Each row below holds a small network's activations on one input, seen along a few directions.
In each table, some parts of the input vary, and every possible input appears once, in random order.
Descriptions start from the smaller parts, as in this example, which fits no table here: one of 5 places around a ring, together with either a single point or one of 11 places along a line or (one of 3 separate values, together with one of 6 places along a line).
Shared parts are said once, and a part with two or three values counts as separate values.
In the rows, 128 means zero.

Other details of the inputs vary at random and push rows far along two fixed directions, the same in every table; ignore that.

Table:
row 1: [122 136 121 176 102 109 116 144 107 116  87 135  95 183]
row 2: [162 130 126 169 113  93 134 137 102 112 105 135  75 172]
row 3: [124 123 121 127  91 161 137 171  52 185 148 168  96 107]
row 4: [135  95 108 198 174 124 111 164 117  62  99  82 130 196]
row 5: [ 75 131 122 111 182 140 131 112 165 116 145  84 183 107]
row 6: [162  82 121 177 189 130  93 152 142  82 121 112  89 189]
row 7: [167 137 134 149 107  87 108 133 109 134 116 149  86 158]
row 8: [ 90 168 145 132  67 118 129 148  85 185 131 173 108 145]
row 9: [100 140 116 120  96 143  96 156  82 182 140 141 151 111]
row 10: [ 98 130 122 150 105 156 125 165  55 175 136 142 127 143]
row 11: [ 82 145 112 125  92 144 120 170  86 176 148 131 150 119]
row 12: [138 105 116  89 159 137 153  99 166 127 146  84 181  69]
row 13: [143 131 142  84 146 135 154  73 204 110 116 118 143 107]
row 14: [130 143 123 113  80 119 144 119  95 158 131 177  95 100]
row 15: [133 134 136 110  92 161 109 172  62 193 158 174 107 117]
row 16: [135 145 146 110  78 138 149 124 115 177 120 179 120 125]
row 17: [ 82 154 123  72 156 156 148 115 146 151 165 120 183  67]
row 18: [157  88 132 146 123 165 132 169 107 141 133 136 104 162]
row 19: [109 163 137 140  57 104 122 167  79 159 121 165 112 148]
row 20: [139 150 145 114  67 121 115 140  86 188 130 201  79 113]
row 21: [152 140 142 161 126 112 103 136 118 124 105 166  86 193]
row 22: [ 70 174 127  77 112 112 139  90 169 142 126 121 173  68]
row 23: [113 138 110  77 145 137 156 102 124 146 155 100 174  40]
row 24: [163  76 122 186 182 148 124 153 148  83 111 102 117 215]
row 25: [110 163 148 128  72 118 105 133  82 189 122 180 112 138]
row 26: [135 142 120  96  98 131 115 146  72 193 164 146 139  81]
row 27: [104 122 120 100 169 116 135 118 148  95 150  70 181  89]
row 28: [110 128 144 106 145 121 146  71 194 117 107 111 164 109]
row 29: [172 104 124 171 157  91  97 118 156  73 105 137  75 190]
row 30: [137  85 109  99 166 147 146  99 176 111 147 101 165  84]
row 31: [103 155 136  97 182 112 149  73 211  85 120 109 156 111]
row 32: [135 110 126 159 142 148 121 182 104 119 143 129  89 182]
row 33: [138 118 140  95 132  98 148  78 177  97 111  97 164  90]
row 34: [120 152 142  74 123  90 121  80 147 126 126 121 164  63]
row 35: [ 80 131 105 104 163 145 135 104 154 116 126  81 191  76]
row 36: [130 147 137 123  68 129 144 142  77 177 121 191  74 113]
row 37: [103 162 146  71 132 124 154  93 175 130 138 139 136  76]
row 38: [153 109 121 176 153  91 122 131 160  66 113 128  72 199]
row 39: [132 132 125 172 146 164 118  69 178  67 173  56 193  49]
row 40: [112 109 105 101 197 130 138  99 189  83 158  85 162  89]
row 41: [142 168 148 102  65 133 115 137  85 191 136 193  89 131]
row 42: [123 125 128  59 137 176 156 104 157 160 156 114 178  64]
row 43: [176  83 138 175 148 113 131 125 174  79  88 130  72 195]
row 44: [131 172 147 149  78 138 127  52 163 108 163 107 171  28]
row 45: [118 147 123  94 101 175 144 149  74 183 157 149 128  97]
row 46: [100 115 113  96 131 153 138 113 155 145 133  97 194  78]
row 47: [131 107 128  98  89 168 146 151  94 194 153 160 129  83]
row 48: [163 112 149 142  98 132 138 140 130 134 107 161  79 168]
row 49: [155  86 125 154 108 130 127 168  82 131 130 110 131 156]
row 50: [108 154 136  91 146  96 114  78 179 103 109 114 179  79]
row 51: [154 136 136 109  65 110 149 123 109 176 126 158 113 106]
row 52: [129 163 152  84  79 130 124 122 104 182 136 189 104  92]
row 53: [175  85 124 164 136 107 131 116 167  84 102 133  86 181]
row 54: [116 147 117 101  95 133 140 159  76 186 172 136 137  88]
row 55: [102 133 116  98 188 156 150  99 154 113 137 101 177  84]
row 56: [153 129 137 167 157 111 124 134 167  71 108 120  74 220]
row 57: [136 121 122 148 148 151 122 169 116 119 147 117 102 183]
row 58: [119 133 131 100 170  88 148  64 182  63 106  78 165  83]
row 59: [128  95 127 165 123 154 122 161 101 148 126 123 132 175]
row 60: [132 137 129 168 103 101  88 143 116 126  94 145  99 186]
row 61: [130 106 121 110 199 109 108 100 167  72 132  62 183 101]
row 62: [161  97 134 186 133  98 119 135 159  68  77 109 113 205]
row 63: [150  98 126 186 132 106 116 129 168  80  76 108 106 209]
row 64: [151  84 113 187 174 113 118 155 106  58 110  71 118 188]
row 65: [ 77 166 137  83 130 124 151  70 154 144 118 128 168  65]
row 66: [124 152 134  89 160 130 154  73 184  98 116 115 135 101]
row 67: [135 133 138 150 110 110 131 147 127 126 120 162  68 163]
row 68: [152  87 120 179 190 148 125 156 130  69 114  99  90 194]
row 69: [132  95 123 192 189 128  82 149 133  88 114  96 122 212]
row 70: [ 92 146 120 122  92 137 123 177  76 167 150 134 158 112]
row 71: [127 150 130  84 102 165 114 147  85 193 166 159 134  99]
row 72: [146 117 125 165 151 143  96 166  96 131 131 141 110 189]
row 73: [130 137 129 169 110 101 122 143 107 100  89 132 110 170]
row 74: [119 126 108 105  98 154 141 144  69 176 162 156 125  79]
row 75: [120 142 139  92 163 126 155  78 182  94 112 121 130  89]
row 76: [124  93 117 123 185 135 134 109 188  76 116  64 199 110]
row 77: [119 137 124 137  87 135  92 180  55 175 139 152 142 130]
row 78: [144 117 115 131  94 140 101 166  63 177 161 171 102 128]
row 79: [140 131 138 163 102  82 121 154 102 104 115 126  92 182]
row 80: [147 123 129 179 181 110 132 113 163  58  84 117  94 203]
row 81: [128 164 134 111  77  97 143 133 102 167 141 156 107 110]
row 82: [106 116 119  99 184 142 141 115 176 107 152  99 150  86]
Each input here is: one of 2 separate values, together with either a single point or (one of 4 separate values, together with one of 10 places around a ring).
Q: The inputs of row 53 and row 30 match in every part but the choice among 2 separate values. If row 75 is changed in the same way as row 53 into row 30, which row does it become?
A: row 68
Q: The inputs of row 63 and row 46 match in every part but the choice among 2 separate values. If row 60 is changed in the same way as row 63 into row 46, which row does it become?
A: row 9
Q: The inputs of row 52 and row 15 match in every part but the choice among 2 separate values. If row 58 is changed in the same way as row 52 into row 15, which row does it become?
A: row 64
Q: Change only the choice among 2 separate values in row 54. List by row number the other rows that result.
A: row 81
Q: A walk changes only the place on the ring of 10. It starts at row 19 and steps to row 22. List the rest of the walk in order.
A: row 8, row 31, row 56, row 37, row 67, row 38, row 81, row 79
Q: Change only the choice among 2 separate values in row 76. List by row number the other rows that result.
A: row 62

Table:
row 83: [114 120 130  73 166 150 168  87 168 126 141  92 181  62]
row 84: [177 119 145 176 140  87 118  90 173  62  79 135  70 183]
row 85: [159 120 134 191 152 106 100 168 114  77 122 118  80 215]
row 86: [145 115 126 137  92 139 117 152  89 149 127 134 129 118]
row 87: [151 118 133 141  81 151 122 159  54 182 145 154 113 126]
row 88: [153  92 122 188 126 112 102 183 100 106  95 138  81 233]
row 89: [132 122 120 102 134 152 135 107 122 140 150 128 156  72]
row 90: [ 98 145 131  35  98 150 146 114 128 197 143 145 187  35]
row 91: [ 96 148 125  79 137 117 134  97 151 148 121 126 169  89]
row 92: [156  92 120 181 152 149 120 147 138  96 131 116 105 190]
row 93: [112 140 121 105 157 112 130  71 168 104 122  91 181  69]
row 94: [ 77 156 130  47 103 119 141 101 130 189 142 149 183  37]
row 95: [ 99 150 138 104 170 136 132  81 198  92 138  91 189  82]
row 96: [126 139 139 111  44 172 137 163  55 229 169 173 127  99]
row 97: [125 134 126 151  58 113 113 158  52 177 134 163 112 120]
row 98: [130 185 154  53  52 108 155  90 126 191 140 200 105  50]
row 99: [106 141 119 108 110 157 148 143  94 172 144 155 123  95]
row 100: [168  88 127 208 110 138 107 187 108 110 111 123  87 223]
row 101: [140 102 122 182 184 120  99 125 150  57 108  89 108 176]
row 102: [113 143 117  87 145 143 134 119 135 149 162 135 134  73]
row 103: [159 122 123 144  70 145 122 195  34 187 161 184  71 160]
row 104: [135 121 127 132  69 146 143 178  66 175 128 152 112 136]
row 105: [136 113 135 164 202 109 105 126 176  54  97  95 128 198]
row 106: [107 135 116  91 172 147 133  81 166 119 144 108 172  47]
row 107: [107 143 131 132  77 147 135 172  57 178 135 165  95 136]
row 108: [138  95 113 185 212 140 116 118 198  50 118  83 120 181]
row 109: [162  94 117 181 149 102 109 163 129  73 116 109  87 204]
row 110: [110 122 121  61 177 148 144  87 176 131 141 116 180  68]
row 111: [115 116 117  84 178 150 165  87 175 107 141  97 171  73]
row 112: [137 113 121 150 112 121 114 138 106 117 119 125 128 131]
row 113: [109 155 137 103 133 130 123  99 133 126 140 119 171  65]
row 114: [151  95 123 205 115 124 107 170 118  95 112 121  93 214]
row 115: [150 146 153 120  89 102 131 114 135 146  93 188  73 161]
row 116: [169 118 144 171 136  92 142 110 169  68  74 140  60 203]
row 117: [144 109 128 100 178 131 137 106 167 106 150  91 148 103]
row 118: [105 143 136 111 168 127 145 103 165  92 122  98 163 105]
row 119: [131  94 124 187 221 126 110 109 213  22 107  62 123 194]
row 120: [143  86 116 176 180 110 132 135 165  47  93  82 117 193]
row 121: [ 99 137 120  93 173 114 157  75 187  96 116  83 180  83]
row 122: [126 144 126 133 137 120 116 105 130 109 121 104 153 114]
row 123: [163  76 127 166 200 129 114 137 162  77 104  91 113 208]
row 124: [102 156 128 112  88 132 135 115 121 169 142 137 156  91]
row 125: [106 126 118  94 182 146 128 108 165 127 131 124 149 102]
row 126: [101 158 131  83 133 126 128 106 139 147 124 125 168 100]
row 127: [ 99 135 127 115 120 120 133 104 157 135 139 116 167  85]
row 128: [ 96 159 129  90 150 136 136  74 186 115 138  90 194  72]
row 129: [114 132 126 142  71 117 139 166  66 171 127 157 109 137]
row 130: [157 159 157 160   5 121 128 155  68 196 116 225  41 174]
row 131: [104 172 132 106  44 141 144 158  43 209 142 171 127 104]
row 132: [ 98 135 130 101 147 135 120 124 136 138 126 133 136 120]
row 133: [114 140 127 105 143 127 125 126 131 126 149 123 122 105]
row 134: [165 122 124 198 131 104 100 175  93  95 117 120  70 232]
row 135: [139 114 122  97 158 125 134 115 169 105 138  96 154  96]
row 136: [142 149 126 156  39 113 115 195  22 199 143 185  70 169]
row 137: [128 138 126 134  67 105 120 171  62 179 148 166  98 131]
Q: Describe the family of inputs behind these rows.
A: one of 5 separate values, together with either a single point or one of 10 places around a ring
Q: The inputs of row 137 and row 94 match in every part but the choice among 5 separate values. If row 117 is changed in the same way as row 137 into row 94, which row does it become?
A: row 123
Q: The inputs of row 92 and row 111 match in every part but the choice among 5 separate values. If row 130 is changed in the same way as row 92 into row 111, which row does it become?
A: row 116
Q: Change only the choice among 5 separate values in row 121. List by row number the other rows that result.
A: row 91, row 93, row 124, row 136
Q: Change only the choice among 5 separate values in row 128. List by row number the other rows that result.
A: row 122, row 126, row 131, row 134

Table:
row 138: [125 124 118 143 110 149 101 183  60 176 145 169  88 169]
row 139: [127 122 126 144  54 144 122 194  36 208 142 154 124 148]
row 140: [150 145 139 150 113 122 113 141 116 120 128 140  82 161]
row 141: [158  93 117 170 126 145 128 175  76 143 123 136  88 183]
row 142: [150  84 119 136 197 133 145  91 222  44 114  68 156 147]
row 143: [ 78 146 124  94 127 147 128 135 128 171 147 121 180  98]
row 144: [119 166 145  55  87 103 139 104 122 176 140 180 132  57]
row 145: [126 106 108 210 193 121  94 159 140  52 104  81 123 215]
row 146: [143  99 112 167 202 115 127  81 215  23 104  50 167 129]
row 147: [147  67 120 159 230 131 141 120 193  37  98  59 135 179]
row 148: [ 76 136 116  48 211 149 151  77 215 102 143  76 219  60]
row 149: [122 141 121 133  60 136 129 174  22 193 169 152 122 103]
row 150: [149 110 112 197 100 126 107 190  50 128 119 124 109 183]
row 151: [ 96 130 124 148 134 140 101 151 104 129 123 118 148 145]
row 152: [107 151 138 100 105  97 140 107 157 147 108 137 148 113]
row 153: [137 109 115 106 144 141 127 128 110 146 143 125 138 104]
row 154: [118 121 119  81 123 150 152 131 118 157 145 117 172  89]
row 155: [ 95 177 133  81  94  98 143  84 142 146 116 144 165  55]
row 156: [134  82 117 159 217 114 115  98 191  30  98  37 177 147]
row 157: [162  95 131 218  68 129  97 183  63 128 109 141  82 210]
row 158: [ 89 157 128  51 126 152 130 129 108 190 177 155 169  43]
row 159: [135 116 139 167 192 107 109  76 210  36  89  72 149 161]
row 160: [143 135 137 137 135 138 137 109 148 127 115 145 100 143]
row 161: [146 125 140 182 108 117 115 147 124 125 107 134  98 203]
row 162: [ 88 172 148  32  74 123 171  92 133 194 126 178 146  36]
row 163: [108 120 129 146 121 158 127 186  81 159 130 155  99 176]
row 164: [101 184 138  88  55  97 141 114  85 187 145 177 121  67]
row 165: [ 65 153 118  27 180 164 158  72 184 156 157 110 208  13]
row 166: [156 123 134 167  90  96 126 167 102 124  89 167  62 228]
row 167: [100 145 122  71 141 130 154  59 177 118 169  92 196   5]
row 168: [133 127 119 172 118 139  94 207  60 144 142 143  77 200]
row 169: [175  60 128 212 166 133 129 155 156  54  94 103  72 232]
row 170: [115 140 141 134 111  90 117 104 142 111  91 129 131 135]
row 171: [136 132 131 125 140 102 141 105 160 112  95 144  97 150]
row 172: [ 78 161 117  96 127 140 129 127  98 161 172 126 164  68]
row 173: [133 133 131 114 196  82 126  76 220  43  98  83 128 129]
row 174: [179 123 145 183 117 116 102 160  99 117 121 164  59 204]
row 175: [119 130 122  69 180 135 146  62 217  86 149  71 186  29]
row 176: [135 130 148 135 128 139 143 120 146 123 111 145  99 151]
row 177: [100 186 138  91  68 133 139 101 106 179 142 158 162  48]
row 178: [148 121 128 127 168  88 121  91 182  80  95 127  98 159]
row 179: [155  88 116 129 203 130 126  78 212  58 125  85 140 117]
row 180: [162 108 118 175 103 132 107 204  47 143 138 132  78 187]
row 181: [130 147 140 108 106 138 143 115 138 141 126 149 127 132]
row 182: [140 131 128 102  67 147 126 181  32 213 170 178 118  93]
row 183: [149 150 140 132  67 137 115 145  66 190 136 199  71 142]
row 184: [ 91 155 135  55  42 159 155 113 107 230 167 154 191  14]
row 185: [171  97 130 153 129 131 118 145 125 113 143 136 103 143]
row 186: [164  97 123 169 114 149 133 149 116 131 124 142  87 163]
row 187: [133 147 136 156 134 109 123 106 137  97 135 120 111 136]
Q: The inputs of row 154 and row 149 match in every part but one. If row 142 is changed in the same way as row 154 into row 149, which row does it become?
A: row 167
Q: Describe the family of inputs behind these rows.
A: one of 5 places along a line, together with one of 10 places around a ring
Q: A walk changes only the place on the line of 5. It starts at row 165 and steps to row 141. List the rest of the walk in order.
A: row 186, row 160, row 171
